These are the activations of a small neural network, seen along a few directions. Each row is one input.
In each table, some parts of the input vary, and every possible input appears once, in random order.
A made-up example of a description, with smaller parts first: ring(8) and (point or ring(9) or (values(3) and line(6))).
Shared parts are said once, and a part with two or three values counts as separate values.
In the rows, zero is written as 128.

Other details of the inputs shift rows strongly along two fixed directions, in all tables alike. That doesn't count.

Table:
row 1: [123 103 138 118 137 146  91 142 131 132 126 107]
row 2: [138 121 118 106 103 114 115 114 134 125 149 121]
row 3: [109 179 101 131 113  88 132  31 121 111 161 179]
row 4: [123 119 147 126 146 148 111 131 151 144 115 100]
row 5: [137  76 137 136 148 169 113 206 127 134 112  96]
row 6: [112 154  95 124 123 103 123  76 123 116 158 163]
row 7: [ 87 143  85 170 153 155 208 194  84 138 111 207]
row 8: [144 109 144 139 124 140  99 145 132 122 126  99]
row 9: [136 112 152 139 134 142 106 132 128 130 115  94]
row 10: [136 121 108 124 125 114 108 111 143 119 157 119]
row 11: [129 139 147 118 124 103 124 104 138 115 120 112]
row 12: [136 122 127 142 136 118 122 108 139 132 129 104]
row 13: [132  77 145 117 140 146 129 162 138 162  96  87]
row 14: [130 131 130 102 119 105 112 122 144 106 142 122]
row 15: [116 131 133  96 128 107 109 113 141 117 132 125]
row 16: [116 185 117 145 107  98 138  57 125 116 157 158]
row 17: [120 130 143 124 127 130 100  94 128 125 130 124]
row 18: [ 92 148  95 161 156 167 195 194  88 132 102 200]
row 19: [135 118 132 122 133 146 104 151 152 127 137 102]
row 20: [114 132 107 170 148 142 217 221  84 116  84 188]
row 21: [124 203 111 138  93  99 124  53 126  94 167 174]
row 22: [133 138 145 136 133 136 115 116 145 132 123 100]
row 23: [112 135 106 137 147 158 200 191  67 135  96 205]
row 24: [152 118 139  98 118 131 110 132 127 126 139 118]
row 25: [158 136 144 112 108 119 115 111 123 123 135 122]
row 26: [129 132 119 125 118 119 109 117 149 124 161 119]
row 27: [148 103 124 143 134 125 114 140 146 131 131  95]
row 28: [143  75 140 157 153 162 134 218 149 156 102  75]
row 29: [120 110 141 131 143 137 117 130 152 152 124  98]
row 30: [111 189 112 126 113 114 180  78  75 114 129 224]
row 31: [122 108 152 108 144 122 120 134 147 132 105 102]
row 32: [148 115 131 123 105 117 120 125 135 132 130 106]
row 33: [139 117 139 123 114 119 127 113 132 140 120 100]
row 34: [125 120 121 100 112 115 112 105 132 136 139 123]
row 35: [150 130 154 113 122 127 124 111 120 134 118 112]
Each input here is: ring(5) and (values(3) or line(4)).
- Changing only the ring(5) part turns row 9 into row 1. The same change can be made to row 33. Which row results? => row 34
- Change only the ring(5) part in row 11. List by row number the other rows that result. => row 14, row 15, row 20, row 31

Table:
row 36: [126 119 118 137 143 144 213 185  83 150  74 164]
row 37: [117 150 105 175 140 130 168 131  96 119 123 176]
row 38: [106 211 130 116  76  91 129   8  87 100 150 207]
row 39: [100 153 110 154 143 132 162 147 106 113 119 169]
row 40: [129 143 126 110  94  90  97  78 145 105 166 120]
row 41: [126 119 132 131 154 157 192 207  72 119  82 178]
row 42: [112 156 135 138 120 146 175 125  80 139 103 185]
row 43: [126 132 118 115 109 115  85  88 147 109 162 113]
row 44: [ 95 113 129 134 153 166 190 190  78 154  73 181]
row 45: [113 213 112 141  84  70 140  23 116  85 167 191]
row 46: [154  73 158 110 153 137  65 127 183 159 134  29]
row 47: [122  99 123 135 159 135 126 146 139 144 122 116]
row 48: [153  91 153 122 130 131 141 158 119 144  81  92]
row 49: [117 195  92 141  85  98 120  47 113  87 177 188]
row 50: [121 145  98 160 124 148 162 152 109 122 134 168]
row 51: [123  89 115 125 144 152 116 174 145 140 124 109]
row 52: [102 114 108 170 165 166 182 202 103 129  92 155]
row 53: [105 204  99 130 106  98 132  32 125 103 171 184]
row 54: [122 107 157 109 138 157 134 149 115 161  96 116]
row 55: [115 131 117 176 160 166 187 207 105 139  94 156]
row 56: [125  99 129 146 157 139 129 154 129 135 118 108]
row 57: [103 123 115 167 152 142 198 196 100 126  93 163]
row 58: [131 128 144 113 136 126  88 112 165 137 140  82]
row 59: [137 115 127 141 131 149 123 174 136 136 128 110]
row 60: [118 197 111 105  83  64 153  17  91  93 146 194]
row 61: [136 148 127 122 101 109  81  90 145 107 161 114]
row 62: [143 114 137 103 110 113  93 115 164 135 154  83]
row 63: [127 114 145 106 129 106  97 105 169 133 135  89]
row 64: [149  82 142 102 131 145  62 137 182 147 145  44]
row 65: [ 98 111 103 160 170 165 183 202 112 140  92 163]
row 66: [148 137 121 126 106 109  90  76 143 124 173 114]
row 67: [101 149  90 139 131 131 160 153 106 119 135 189]
row 68: [142  82 122 133 149 153 119 177 141 153 129  92]
row 69: [107 112  98 151 142 144 192 208 104 135 107 175]
row 70: [118 162 116 162 124 122 183 133 110 122 123 172]
row 71: [128 131 107 109 115 101  90  75 144 121 171 132]
row 72: [143 206 132 100  89  92 136  38  97  91 158 196]
row 73: [108 219 106 144  96  85 129  33 112  85 166 195]
row 74: [170 101 180  87 124 129  77 126 143 123 116  72]
row 75: [157  91 155 113 108 116  68 129 172 130 141  50]
row 76: [161  94 156 109 109 121  75 127 178 140 146  48]
row 77: [130 107 124 127 140 151 120 179 141 142 128 104]
row 78: [120  92 163 112 140 156 123 156 114 149  89 104]
row 79: [116 127  93 155 135 133 159 152  97 118 136 170]
row 80: [127 158 136 111 109  94 109  63 156 122 157 116]
row 81: [136 134 139  79 104  84 110  57 137 128 129 118]
row 82: [153 106 157  94 144 149 129 166 123 138 104 110]
row 83: [138 116 127 147 139 147 209 188  85 149  70 154]
row 84: [131  98 153 101 145 126  66 124 182 141 131  60]
row 85: [154 103 165  66 132 121  82 116 148 128 123  92]
row 86: [126 137 113 168 146 140 166 142 109 135 123 156]
row 87: [134 107 137 149 149 158 127 161 146 143 112  95]
row 88: [143  86 150 101 127 129  52 138 174 130 144  45]
row 89: [140 111 147 132 133 134  81 115 163 128 129  72]
row 90: [157  87 140 127 125 130  70 129 157 135 145  64]
- Changing only one part turns row 56 into row 37. The same change can be made to row 60. Which row results? => row 48
- Changing only one part turns row 55 into row 39. The same change can be made to row 72. Which row results? => row 41
- What is each input in this table made of? => ring(5) and (values(3) or (values(2) and line(4)))
- Change only the ring(5) part in row 44. List by row number the other rows that result. => row 38, row 42, row 54, row 78
- Change only the values(2) part in row 56. List by row number the other rows that result. => row 79
- Change only the values(3) part in row 81. List by row number the other rows that result. => row 44, row 85

Table:
row 91: [139 117 146 120 134 133  72 117 167 126 145  77]
row 92: [113 163  91 150 114 126 159 129  95 102 145 195]
row 93: [117 140 108 149 133 136 211 181  72 123  98 198]
row 94: [115 173 123 139 126 130 169 116  90 112 117 189]
row 95: [122  69 135  93 156 149 113 183 144 155 109  93]
row 96: [118 141 110 150 132 151 204 186  64 121  92 203]
row 97: [115 148 116 147 135 153 199 186  74 120  95 199]
row 98: [146 102 135 111 120 114  79 123 164 126 152  75]
row 99: [138  70 161 137 161 164 134 196 135 162  72  69]
row 100: [122 141 100 152 124 118 147 121 130 126 144 147]
row 101: [120  64 148 109 173 175 109 195 141 164  95  86]
row 102: [122 166 107 126 103  86 108  50 143 105 170 143]
row 103: [131  78 141 155 171 186 182 244  92 155  58 127]
row 104: [131 101 139 138 139 136  94 131 162 140 129  72]
row 105: [107 143  88 165 143 143 197 195  94 117 116 192]
row 106: [149 102 159 100 123 111  91 102 157 138 121  70]
row 107: [124 170 114 128 105 102  97  52 133 102 171 147]
row 108: [ 98 154  97 183 143 142 187 157  97 124 120 187]
row 109: [156  99 155  88 115 111  88 111 150 131 127  73]
row 110: [136 106 146 128 139 131 143 153 128 141 101 110]
row 111: [119  94 140  89 145 125  90 117 162 149 128  88]
row 112: [143  81 134 147 152 164 112 186 147 150 118  78]
row 113: [135 165 127 112  97  86 123  46 130 118 151 143]
row 114: [105 166  95 158 131 119 169 127 115 111 136 183]
row 115: [125 175 115 118  99 102  98  70 136  96 173 152]
row 116: [140 110 139 131 126 125  77 101 174 142 149  64]
row 117: [126 101 144  76 129 132  71 114 153 138 141  96]
row 118: [105 147  91 173 140 132 191 163 100 120 122 188]
row 119: [132 173 130  97  94  86 118  54 126 102 154 151]
row 120: [138 149 127 118 104 120 138 108 106 120 134 156]
row 121: [112 182 118 136 110  99 105  49 146 107 166 143]
row 122: [152 101 128 111 116 115  79 118 168 132 158  70]
row 123: [136 175 136  99  86  92 106  48 116 101 159 158]
row 124: [103 158 121 160 142 143 197 151  89 128  94 184]
row 125: [127 112 149 141 144 144 147 155 121 145  94 114]
row 126: [143 111 146 122 129 130  70 113 162 129 148  75]
row 127: [119 177 123 136 114 116 158  89  88 110 130 191]
row 128: [ 91 141 117 121 143 132 138 107 121 139 125 158]
row 129: [140  75 158 127 160 155 139 201 143 155  78  76]
row 130: [144  63 130 131 150 152 117 207 149 144 111  71]
row 131: [141 111 142 133 138 150 141 157 114 144 104 119]
row 132: [153 106 135 113 113 128  71 118 162 130 158  76]
row 133: [156  95 148 102 120 123 109 136 143 142 122  81]
row 134: [129 173 133 121  99  95 118  38 128 122 149 140]
row 135: [128 172 114 119  92  96  96  61 131  96 180 155]
- What is each input in this table made of? => ring(5) and (point or (values(2) and line(4)))
- Changing only the ring(5) part turns row 112 into row 100. The same change can be made to row 127. Which row results? => row 110
- Which other rows agree with row 116 in the ring(5) part? List them by row number. => row 99, row 104, row 108, row 121, row 124, row 125, row 128, row 134
- Change only the values(2) part in row 114. List by row number the other rows that result. => row 129
